Each row below holds a small network's activations on one input, seen along a few directions.
Each table varies a few parts of the input and shows all the possible inputs, shuffled.
Descriptions start from the smaller parts, as in this example, which fits no table here: line(4) and (point or ring(9) or (values(2) and ring(5))).
Shared parts are said once, and a part with two or three values counts as separate values.

Other details of the inputs shift rows strongly along three fixed directions, in all tables alike. That doesn't count.
To show where, the next rows are all for the same input, with only those details redrawn:
[ 7  4 11 -5 10 32  7  2 14 36 -7  8 27 14  6]
[ 20   2  16  -5 -10  13   3   8  -6  -1  -6   9  16  12  -7]
[ 16   8  18 -11 -22  30   3   4  -6 -26  -4  25   2  22 -18]
[16  4 15 -7 -9 23  5  5 -1  2 -7 15 15 17 -7]
[-32 -12   7 -14  25  -8 -10  -7  18  12   4   1  26 -40 -13]
[-32 -12   7 -14  25  -8  -9  -7  18  12   4   1  26 -41 -13]
[-14   8  16 -21 -14  41  -3  -7   7 -40   2  37  -8   7 -32]
[ 17   8  18 -10 -22  30   3   4  -6 -26  -4  25   2  23 -18]

Rows:
row 1: [ 41 -14 -18  29   4 -54  14  16 -21  17  -2 -40   4 -14  14]
row 2: [-27  19  12 -18  17 -16   5 -10  -6 -16  -3   2  -3 -10   8]
row 3: [-21  -6  -4  -6 -15  -5 -12  -5  15  -4  21 -11   6 -10 -16]
row 4: [ -2  33   0 -24 -22  15  14   2 -10 -30  -5   0 -26  37   2]
row 5: [ 25  10  -3  28  -8  25   3   3  13  50 -23   2   5  20  23]
row 6: [-41  -3  -4  20  29 -13 -25 -17  19  12   8 -10   5 -31  -9]
row 7: [ 28  13   1  18   8  27   8   9   7  47 -31   2  11  19  14]
row 8: [-25   5  -8 -20  10  47   2  -4  42  22   8  -3  12   3  -6]
row 9: [ 35   7   4   1 -50  24   5   7  -1 -15   6   0  -3  36  -4]
row 10: [-11  -4  -8  26  15 -24 -21  -5   7  28   1 -27  11 -11   2]
row 11: [-19  20   4   4   4  39 -15  -5   8 -48  -1  23 -24  19 -33]
row 12: [-75  26  -7 -36  24  33  -2 -27  28 -17   6  14 -19   5  -3]
row 13: [-54 -16  -8 -11  37  -8 -10   0  -1   9  13 -20  -8 -26   7]
row 14: [ 34 -11   6  11 -33 -18   0  13  -7  14  -8  -7  21   3  15]
row 15: [ -6   4 -20  23  26  23  10  -3   8  34   0  -2  -3  34  10]
row 16: [ 13  -4  -5  26   5 -24  -9  -2  -4   4   0 -14  -7  14   0]
row 17: [ 15 -23 -11  -2 -16 -16  14   1  -8 -17   8  -7   3  -7   4]
row 18: [-40  10 -18 -36  26 -14 -21  -3  10  13  17 -18   5 -33   5]
row 19: [ 43 -24  -1  11 -17 -58   6  13  -9  16  10 -38  21  -8  16]
row 20: [-31 -15 -29   6  32  -9   6 -17  20   8   3  -7  -8 -43  -3]
row 21: [-22  15   3   2  31  42  -3 -12  26  26 -14  17   0  -5 -11]
row 22: [ 24   6  14  -3   7 -62  14   9 -32  16 -20 -25  18 -15  31]
row 23: [ -5 -11  -6  18  26 -23  10  -5  -8   9  -2   5  -4 -26  -6]
row 24: [ 28  -2   8   5 -32  12   2   4  -7 -21  10   9  -6  57  -3]
row 25: [ 25  27   1 -19 -29  16  21   1 -14 -25 -20   0 -19  32  21]
row 26: [-17 -21  -4  -8   1  -7  11  -5   1  -5   6  19   3 -19  -7]
row 27: [ 23  -6  21  12 -27 -25  -8   5 -21 -20  10  -1  14   4  -7]
row 28: [-25  -5   8  -8  16  33   7 -22  31  27   8  28   6   4  -1]
row 29: [ -8 -10  -6  -7   9 -18  -7  10  14  24  10 -34  28 -14  -2]
row 30: [ -2   7 -24  18  19  25  18  -1  13  38   3  -6  -8  27   6]
row 31: [ 23  17   9  35   7  23   0  -2   3  48 -10   0  11  30  16]
row 32: [ 10   8  14  -4 -18  28  -5   9  -4 -34   5  12   5  38 -13]
row 33: [ 31 -17   3  10  -4 -52 -11  25 -19  10   2 -44  36   0   9]
row 34: [ 36  -6  -3  28   8 -55 -14  21 -24  15 -13 -47  19  -2   6]
row 35: [ 15  14   7  16 -31  26  -3  -5  -5 -17 -17  29 -23  15 -16]
row 36: [ 24  -4  16  11   6 -15  10  20 -40   9  -2 -13  -2   9  25]
row 37: [-67  -6  -1 -21   7  37 -13 -29  42   3  10  33   3 -34 -23]
row 38: [  2 -20  -6   4  -8 -24   4   7 -16 -17  18  -8   5  13  -4]
row 39: [-24   9  -7  11   8  33   3 -12   0 -47  11  34 -35  22 -26]
row 40: [  9  -2  -8  15 -11 -29  -6  -3  -5 -27   9 -10 -26  -4 -22]
row 41: [ 36  16   8 -14  -2 -21  -4  15 -33  13  -8  -2  12   4  25]
row 42: [ -5 -16  -7  -4  -8   9  15   1   6   1   2  18   2   1   6]
row 43: [-18  11  -1 -33 -19 -43   0  -4 -15 -72   3 -11 -30 -30 -14]
row 44: [21  8  0 34 18 16  4 -3  9 40 -6 -1  4 41 21]
row 45: [-14 -13  14   0 -28 -36 -25  -3 -15 -71  23   3  -3 -21 -31]
row 46: [  6   4   6  10  21  29  12  15 -14  38  -2  -9   1  36  36]
row 47: [-36   1 -16   1  31  -8 -16  -5  25  12   2 -25   0 -34 -21]
row 48: [-46   7  -6 -26  21 -21   5 -12  16   7 -14  -3   2 -41  18]
row 49: [ 22   5  11  -4 -23  28  18  16 -34 -14 -14  21 -28  26  10]
row 50: [-36   3 -12 -34  23 -13 -19  -2  12  13  -1   2   7 -47  16]
row 51: [10  0 -6 -9  1 38  7  1 26 32 -7 -9 23 12 14]
row 52: [ 25 -16  -3   7   2 -50   7  29 -39  19   2 -50   0  -7  23]
row 53: [ 27  -7 -11  19  -4 -16   2  -7   3   4  -8 -11 -10  -7   6]
row 54: [-16 -18   2  -6   8  -7  11  -8  -3  -7  12  18   5 -16  -9]
row 55: [ -4  -6  -1  -1 -15 -32 -19   5 -11 -66 -14   5 -23 -43 -36]
row 56: [ 13  25   3 -30 -22  25  -4   7 -19 -21 -10  32 -15  17   6]
row 57: [  5  -3   6   3 -15  22  12   4 -12 -33  17  23  -8  42  -7]
row 58: [-45 -19  -7 -14  26  -5   0   2   4  14  -3  -4 -10 -47  13]
row 59: [-10 -14  17  -7 -31 -33 -17  -7 -17 -62  13  16  -5 -36 -37]
row 60: [-30  -1 -16  -2  29  -5 -13  -6  29  10  -1 -23   0 -42 -16]
row 61: [-27 -11 -10 -15 -14   7   5  -4   3 -41  28  11 -19   3 -27]
row 62: [ 40 -28   9  13 -14 -60   5  11 -18  22  -6 -16  26 -14  17]
row 63: [ 27   0  -3   7 -19  30   8  -1  18  44  -4 -11  24  24  26]
row 64: [-11   8  -2 -16  31 -26 -21   6  -8  19   8 -18  21 -14  25]
row 65: [ 22  16  12 -15  -5 -29 -15  13 -38 -24   4   0   1   0   9]
row 66: [-30   7   3  11  25  24  -5 -25  23  -3   6  27 -20  -1 -17]
row 67: [ 14   5 -11  13 -16  23  16   2  -8 -26 -12  31 -31  20  -8]
row 68: [-29 -10  -1  11  35 -18  -6 -25  19  17   0   9  -4 -40 -11]
row 69: [ 18  17  -4  14 -32  29  -3  -3   5 -21  -2   6 -28  22 -17]
row 70: [ 13   6  -6  13 -13  23  18  -1 -14 -23 -12  36 -30  19 -13]
row 71: [ 31 -11  -3   2  -9  -9  14  18 -29   8 -10 -26  -9   0  30]
row 72: [  5   5   7   2 -36  24 -11   1  -2 -25  12  10  -2  42 -12]
row 73: [ 29  10  -8 -25 -20 -23 -10  12 -27 -26  -3 -12  -5 -11  15]
row 74: [ 11  -9  -4  15 -13 -27  -5  -4  -5 -26 -10  11 -22 -18 -11]
row 75: [-37   2 -11 -19  22  49  12  -2  19  25   7  -2 -21  -1  12]
row 76: [ 15 -13  15   9  -2 -20   2  -3  -5   3  12   2  15   6   4]
row 77: [ -5   1 -11   1   8   4  -9  -4  14 -13 -12 -11  -8 -27 -14]
row 78: [  2 -12  -4  20  19 -28   0  -9   8  32 -13  -1   2 -27   6]
row 79: [ 35   4   9  -6 -38  26   5  18  -5 -19 -15  15   3  30  -2]
row 80: [ 17  -6   7  -5 -35  21   7  -2   6 -23  -1  31 -13  25  -3]
row 81: [ 34  -2  -4  21 -29 -21  -9   1 -13 -20 -10 -15 -12 -12  -5]
row 82: [20  9 -3 32 24 20 21  1 -5 42 -6  6  4 33 19]
row 83: [ -5 -23 -16  -2  11 -21  14   2  10  24  17 -22  15 -18   9]
row 84: [-21  14   5  11   8  35  -6 -20  20  11  -6  27 -12  -4 -15]
row 85: [-33  -6   0  -4  26  36  14 -13  20  21  17  24   9  11   1]
row 86: [ 17  16 -11 -26  -6 -14  -7  13 -12   3   4 -19   2  -5  19]
row 87: [19 -3  8 15  5 16  8  1 11 39  7 -1 22 44 24]
row 88: [ -9 -16  11 -19 -25 -32 -15   5 -14 -66  -1  13  -4 -39 -38]
row 89: [ 21  -1  -4   7  -6  18  13   4  18  46  10 -12  15  41  18]
row 90: [ 20   2  16  -5 -10  12   3   7  -6  -1  -6  10  16  11  -7]
row 91: [  3 -24  -8  -1   5 -21   1 -10  20  24   7 -18  18 -23  15]
row 92: [-25  14   4 -26   4 -15  10  -9  -2 -10 -17   9  -6 -21  10]
row 93: [-32  15 -15  10  11  40 -10 -17  36  31   5  -1 -11   7 -11]
row 94: [ -2 -10  -8   5 -18 -40 -12 -10  -6 -66  11  -4 -38 -33 -38]
row 95: [ -6  24 -11 -22  17  23 -11   5   1  35   3  -6  12  30  26]
row 96: [-12  17  10 -13  -1 -34   1  -1 -21 -41  -2  -8  -7   0   8]
row 97: [ 14  -3  16   2   0 -11  -4  10  -9   0   2  -7  26   2  -2]
row 98: [ -2   2   5  19  33 -20 -10   2   2  22  -9 -18  18 -22  -2]
row 99: [-5  1  9 -3 21 35 17  5 -9 40 -8  8 -6 11 24]
The inputs of row 14 and row 3 match in every part but one. If row 79 is changed in the same way as row 14 into row 3, which row does it become?
> row 29
The inputs of row 13 and row 58 match in every part but one. If row 38 is changed in the same way as row 13 into row 58, which row does it become?
> row 42
What is each input in this table made of?
> ring(9) and (values(3) or (values(2) and line(4)))
Which other rows does row 64 become when the values(3) part takes its other values? List them by row number.
> row 46, row 96
Which other rows does row 79 become when the values(2) part takes its other values? List them by row number.
> row 55
Which other rows does row 28 become when the values(2) part takes its other values? List them by row number.
> row 68
Start at row 54 and move only the line(4) part, one step at a time. The first step leads to row 28. Which rows follow, in order?
> row 59, row 90
Which other rows does row 56 become when the values(3) part takes its other values? List them by row number.
> row 49, row 92
Which other rows does row 30 become when the ring(9) part takes its other values? List them by row number.
> row 1, row 15, row 20, row 23, row 39, row 67, row 70, row 82
